A small network was shown many inputs. Here are its activations along a few directions, one row for each input.
Each table varies a few parts of the input and shows all the possible inputs, shuffled.
Descriptions start from the smaller parts, as in this example, which fits no table here: one of 2 separate values, together with either a single point or one of 11 places around a ring or (one of 5 places around a ring, together with one of 6 places along a line).
Shared parts are said once, and a part with two or three values counts as separate values.
(in the rows, 128 means zero)

Other details of the inputs shift rows strongly along two fixed directions, in all tables alike. That doesn't count.

A family of inputs:
r1: [ 40  95 150 108  79 114 156 156 153 145  63 118]
r2: [156 100 120 130 129 173  85 177 156 163 174  76]
r3: [110 120 105 142 155 160  93 158 147 171 135  78]
r4: [113 149 148 130 139 102 164  74 129 103  96 171]
r5: [ 13  27 120 109  35 136 124 202 195 136  64  88]
r6: [ 71 126 130 128 103 110 150 101 132 111  70 141]
r7: [123 189 131 133 117  82 174  74  71  76  96 189]
r8: [ 79 116 137 121 100 110 148 103 140 122  72 134]
r9: [154 116 104 129 132 150  98 159 132 130 162 111]
r10: [182 172 127 143 173 146 116 116 111 132 178 145]
r11: [105 108 112 137 149 160 101 166 152 166 137  88]
r12: [142  77 134 110 102 127 117 160 143 123 142 118]
r13: [132  55  99 122 145 180  60 208 199 182 175  45]
r14: [164 144 101 145 145 156  99 143 120 138 161 109]
r15: [126 182 129 126 118  74 174  71  74  70  97 187]
r16: [198 159 146 138 200 129 140  48 120 133 152 155]
r17: [164 114 140 126 130 151 116 143 128 135 160 129]
r18: [104 131 152 116  81  93 164 120 111  94  92 158]
r19: [212 153 131 140 233 169 101  99 129 177 194 106]
r20: [152 114 121 125 128 141 106 158 137 126 159 122]
r21: [208 181 118 135 181 115 124  74  88 106 166 142]
r22: [ 96 105 124 119  72 114 136 154 128 114 104 121]
r23: [100 126 142 111  86  84 162 124 115  82  98 172]
r24: [189 160 110 141 207 144  94  92 122 155 170 101]
r25: [ 90 151 142 130  78  95 171 112  97  98  84 164]
r26: [159 187 116 144 192 119 127  67  95 124 139 140]
r27: [132 146 150 114 107  82 164  94 101  85 103 166]
r28: [138  88 108 131 171 185  72 189 181 190 174  58]
r29: [ 89 143 149 124  81  97 169 126 108  94  94 181]
r30: [ 47  60 151 108  28 125 153 189 149 126  84 133]
r31: [ 39  52 136 101  55 117 132 185 178 145  70  91]
r32: [104  77 102 124 128 158  85 186 174 158 142  71]
r33: [133 183 161 129 117  91 178  74  83  89 103 187]
r34: [ 85 114 125 128  73 122 139 163 127 112 105 143]
r35: [112 146 130 118 102  87 159 110 101  80 103 173]
r36: [138  74 120 121 138 164  85 153 189 173 141  68]
r37: [ 80 156 144 134  77  94 177 110  93 103  82 166]
r38: [169 195 129 147 211 131 128  67  97 150 145 132]
r39: [175 198 114 155 171 131 130  88  83 122 157 150]
r40: [174 191 121 151 170 132 133  92  87 119 161 163]
r41: [213 132 125 135 216 158  94 105 140 164 194 103]
r42: [166  68 123 117 124 168  80 188 160 152 178  83]
Each input here is: one of 6 places around a ring, together with either one of 3 separate values or one of 4 places along a line.
- The inputs of r12 and r35 match in every part but the place on the ring of 6. If r30 is changed in the same way as r12 into r35, which row does it become? => r40
- The inputs of r39 and r2 match in every part but the place on the ring of 6. If r26 is changed in the same way as r39 into r2, which row does it become? => r31
- Which other rows does r15 become when the place on the line of 4 takes its other values? List them by row number. => r7, r14, r39
- Which other rows does r2 become when the place on the line of 4 takes its other values? List them by row number. => r18, r27, r33
- List by row number the other rows that have the place on the ring of 6 in common with r29. => r4, r10, r13, r20, r23, r28
- Which other rows does r11 become when the place on the ring of 6 takes its other values? List them by row number. => r1, r3, r19, r28, r38

A family of inputs:
r43: [180  99  89 129 112 160  71 181 135 128 184  84]
r44: [105 178 170 129 138  83 193  40  94 112  72 183]
r45: [143 122 122 140 169 167 101 149 151 166 164 107]
r46: [ 74  69 124 110  91 122 123 144 168 141  81  87]
r47: [ 61  78 124 125  79 147 121 177 165 159  94  88]
r48: [141 130 135 116  97  98 148 120 106  84 123 161]
r49: [ 49 103 162 116  93 108 169 133 146 132  71 151]
r50: [169 150 113 149 192 168  97 123 132 166 174 104]
r51: [137  82 133 117  85 148 112 188 145 136 152 111]
r52: [162  81 128 124 178 182  77 157 184 198 171  56]
r53: [ 94  76 101 124 105 148  94 167 170 151 112  70]
r54: [ 40 144 124 138  79 115 155 158 110 131  79 136]
r55: [103  88 107 125 127 147  99 167 166 144 129  94]
r56: [239 191 120 149 179 150 105 104  80 120 207 141]
r57: [186 201 151 129 154  78 174  49  69  61 138 218]
r58: [ 78 119 169 112  50  86 188 139 111  83  86 195]
r59: [115 138 149 117 145  92 160  66 126 116  87 150]
r60: [119 149 143 124 157 101 153  80 123 113 105 158]
r61: [130 165  89 147 157 139 103 135 111 137 143 105]
r62: [106 122 132 113  66  89 156 130 105  76  97 161]
r63: [221 209 104 156 244 140 105  50  96 130 184 137]
r64: [163 120 127 128 118 148 112 158 121 132 164 119]
- The inputs of r53 and r47 match in every part but one. If r62 is changed in the same way as r53 into r47, which row does it become? => r64
- What is each input in this table made of? => one of 2 separate values, together with either a single point or one of 4 places along a line or one of 6 places around a ring
- Which other rows does r55 become when the choice among 2 separate values takes its other values? List them by row number. => r45

A family of inputs:
r65: [127  98 112 130 149 163  91 161 157 176 148  72]
r66: [ 90  88 139 114  88 131 131 180 150 135 118 123]
r67: [ 42  98 110 125  58 121 137 184 143 118  84 125]
r68: [170 124 146 117 123 116 136 111 122 101 145 156]
r69: [ 86 145 172 111  71  60 203  88  92  61  69 219]
r70: [114 177 121 146 154 121 144  89 103 127 111 147]
r71: [105  83  97 125  85 142  98 191 153 126 131  95]
r72: [163 197 112 154 201 137 119  81  94 142 150 129]
r73: [116  72 135 108 106 130 119 161 161 137 125 104]
r74: [109 101 141 125 103 140 130 161 140 136 130 132]
r75: [175 168 116 136 143 111 131  89  96  93 144 154]
r76: [157 141 111 131 148 126 116 101 122 116 135 124]
r77: [110  79 138 117 102 148 118 164 161 163 121  90]
r78: [139 175 134 138 138 111 153 105  95 100 136 180]
r79: [ 89 106 134 114  59 105 145 167 124  95 105 145]
r80: [164 140  99 135 170 142  92 126 128 138 158 100]
r81: [176 164 128 141 184 139 120  85 111 150 153 117]
r82: [ 78 143 151 126  58  93 181 122  98  92  80 183]
r83: [ 98 117 104 139 104 147 112 172 135 140 128 106]
r84: [146 180 158 135 147 107 167  85  88 112 129 181]
r85: [189 140 136 132 158 153 110 127 122 149 176 117]
r86: [196 130 121 136 188 170  88 142 142 154 198 113]
r87: [155 174 161 121 134  83 176  73  85  82 122 198]
r88: [124 146 115 139 113 136 122 139 111 130 127 116]
r89: [137 117 107 123 127 130 104 133 135 128 130  99]
r90: [194 164  98 144 202 148  92 100 118 134 177 114]
r91: [142 180 159 134 165 102 170  61  94 120 115 176]
r92: [143 161 148 129 167 110 154  82 112 125 124 159]
r93: [ 85  68 112 121 114 152 102 179 176 158 120  83]
r94: [174 110 102 140 150 189  65 195 148 171 200  71]
r95: [ 53  87 128 116  89 119 138 161 154 140  83 109]
r96: [101 171 160 138 222 115 160  22 152 159  79 142]
r97: [110  57 119 107  91 136 101 171 170 141 120  77]
r98: [104 144 142 119 118  82 168  86 107  97  88 162]
r99: [145 175 117 136 138 105 138 104  89  94 131 154]
r100: [ 55  71 132 107  65 104 146 154 154 111  74 126]
r101: [ 33  68 128 111  28 122 139 219 153 122  88 118]
r102: [135 167 145 142 251 137 126  37 162 190 117 108]
r103: [163 165 164 116 122  81 175  68  87  77 119 194]
r104: [ 91  71 121 121  55 156 107 215 155 148 128  85]
r105: [169 142 145 132 142 140 130 114 116 132 155 145]
r106: [ 90  90  95 130  98 155  92 206 154 149 133  79]
r107: [167 124 128 132 182 153 108 122 146 152 163 116]
r108: [178 117 103 142 199 183  72 142 154 181 188  70]
r109: [ 83 167 124 136 132 100 160  93 107 108  85 162]
r110: [ 77  71 158 100  56  95 163 134 149  98  71 149]
r111: [149 176 142 138 164 113 154  59  97 121 119 158]
r112: [200 103 130 117 163 146  96 121 149 144 172  99]
r113: [125 124 106 137 138 156  97 148 138 162 136  80]
r114: [128 160 135 138 120 121 146 121 100 112 131 165]
r115: [ 38  80 162 108  41 100 176 143 145 118  50 146]
r116: [114  73 101 117  74 143  90 197 154 128 133  79]
r117: [156 135 100 146 141 163  93 149 128 149 163  95]
r118: [ 46 159 136 134  69  85 181 124  90  95  61 171]
r119: [135 168 117 144 153 131 131  92 108 133 124 130]
r120: [194 153 141 128 187 124 130  76 117 118 159 153]
r121: [138 146 135 127 107 106 147 119 104  88 130 171]
r122: [173 133 128 124 117 123 125 124 116  99 155 147]
r123: [125 127  97 138 160 157  89 154 144 161 146  84]
r124: [226  93  98 127 156 187  47 184 155 155 225  60]
r125: [ 73  99 151 119  95 118 155 137 143 131  87 140]
r126: [165 133 130 123 153 117 129  86 123 113 134 135]
- What is each input in this table made of? => one of 2 separate values, together with either a single point or (one of 5 places along a line, together with one of 6 places around a ring)
- The inputs of r77 and r115 match in every part but the choice among 2 separate values. If r112 is changed in the same way as r77 into r115, which row does it become? => r110
- The inputs of r69 and r87 match in every part but the choice among 2 separate values. If r121 is changed in the same way as r69 into r87, which row does it become? => r79
- Which other rows does r93 become when the place on the line of 5 takes its other values? List them by row number. => r100, r108, r111, r126
- Which other rows does r101 become when the choice among 2 separate values takes its other values? List them by row number. => r78
- Which other rows does r76 become when the place on the line of 5 takes its other values? List them by row number. => r70, r90, r109, r119
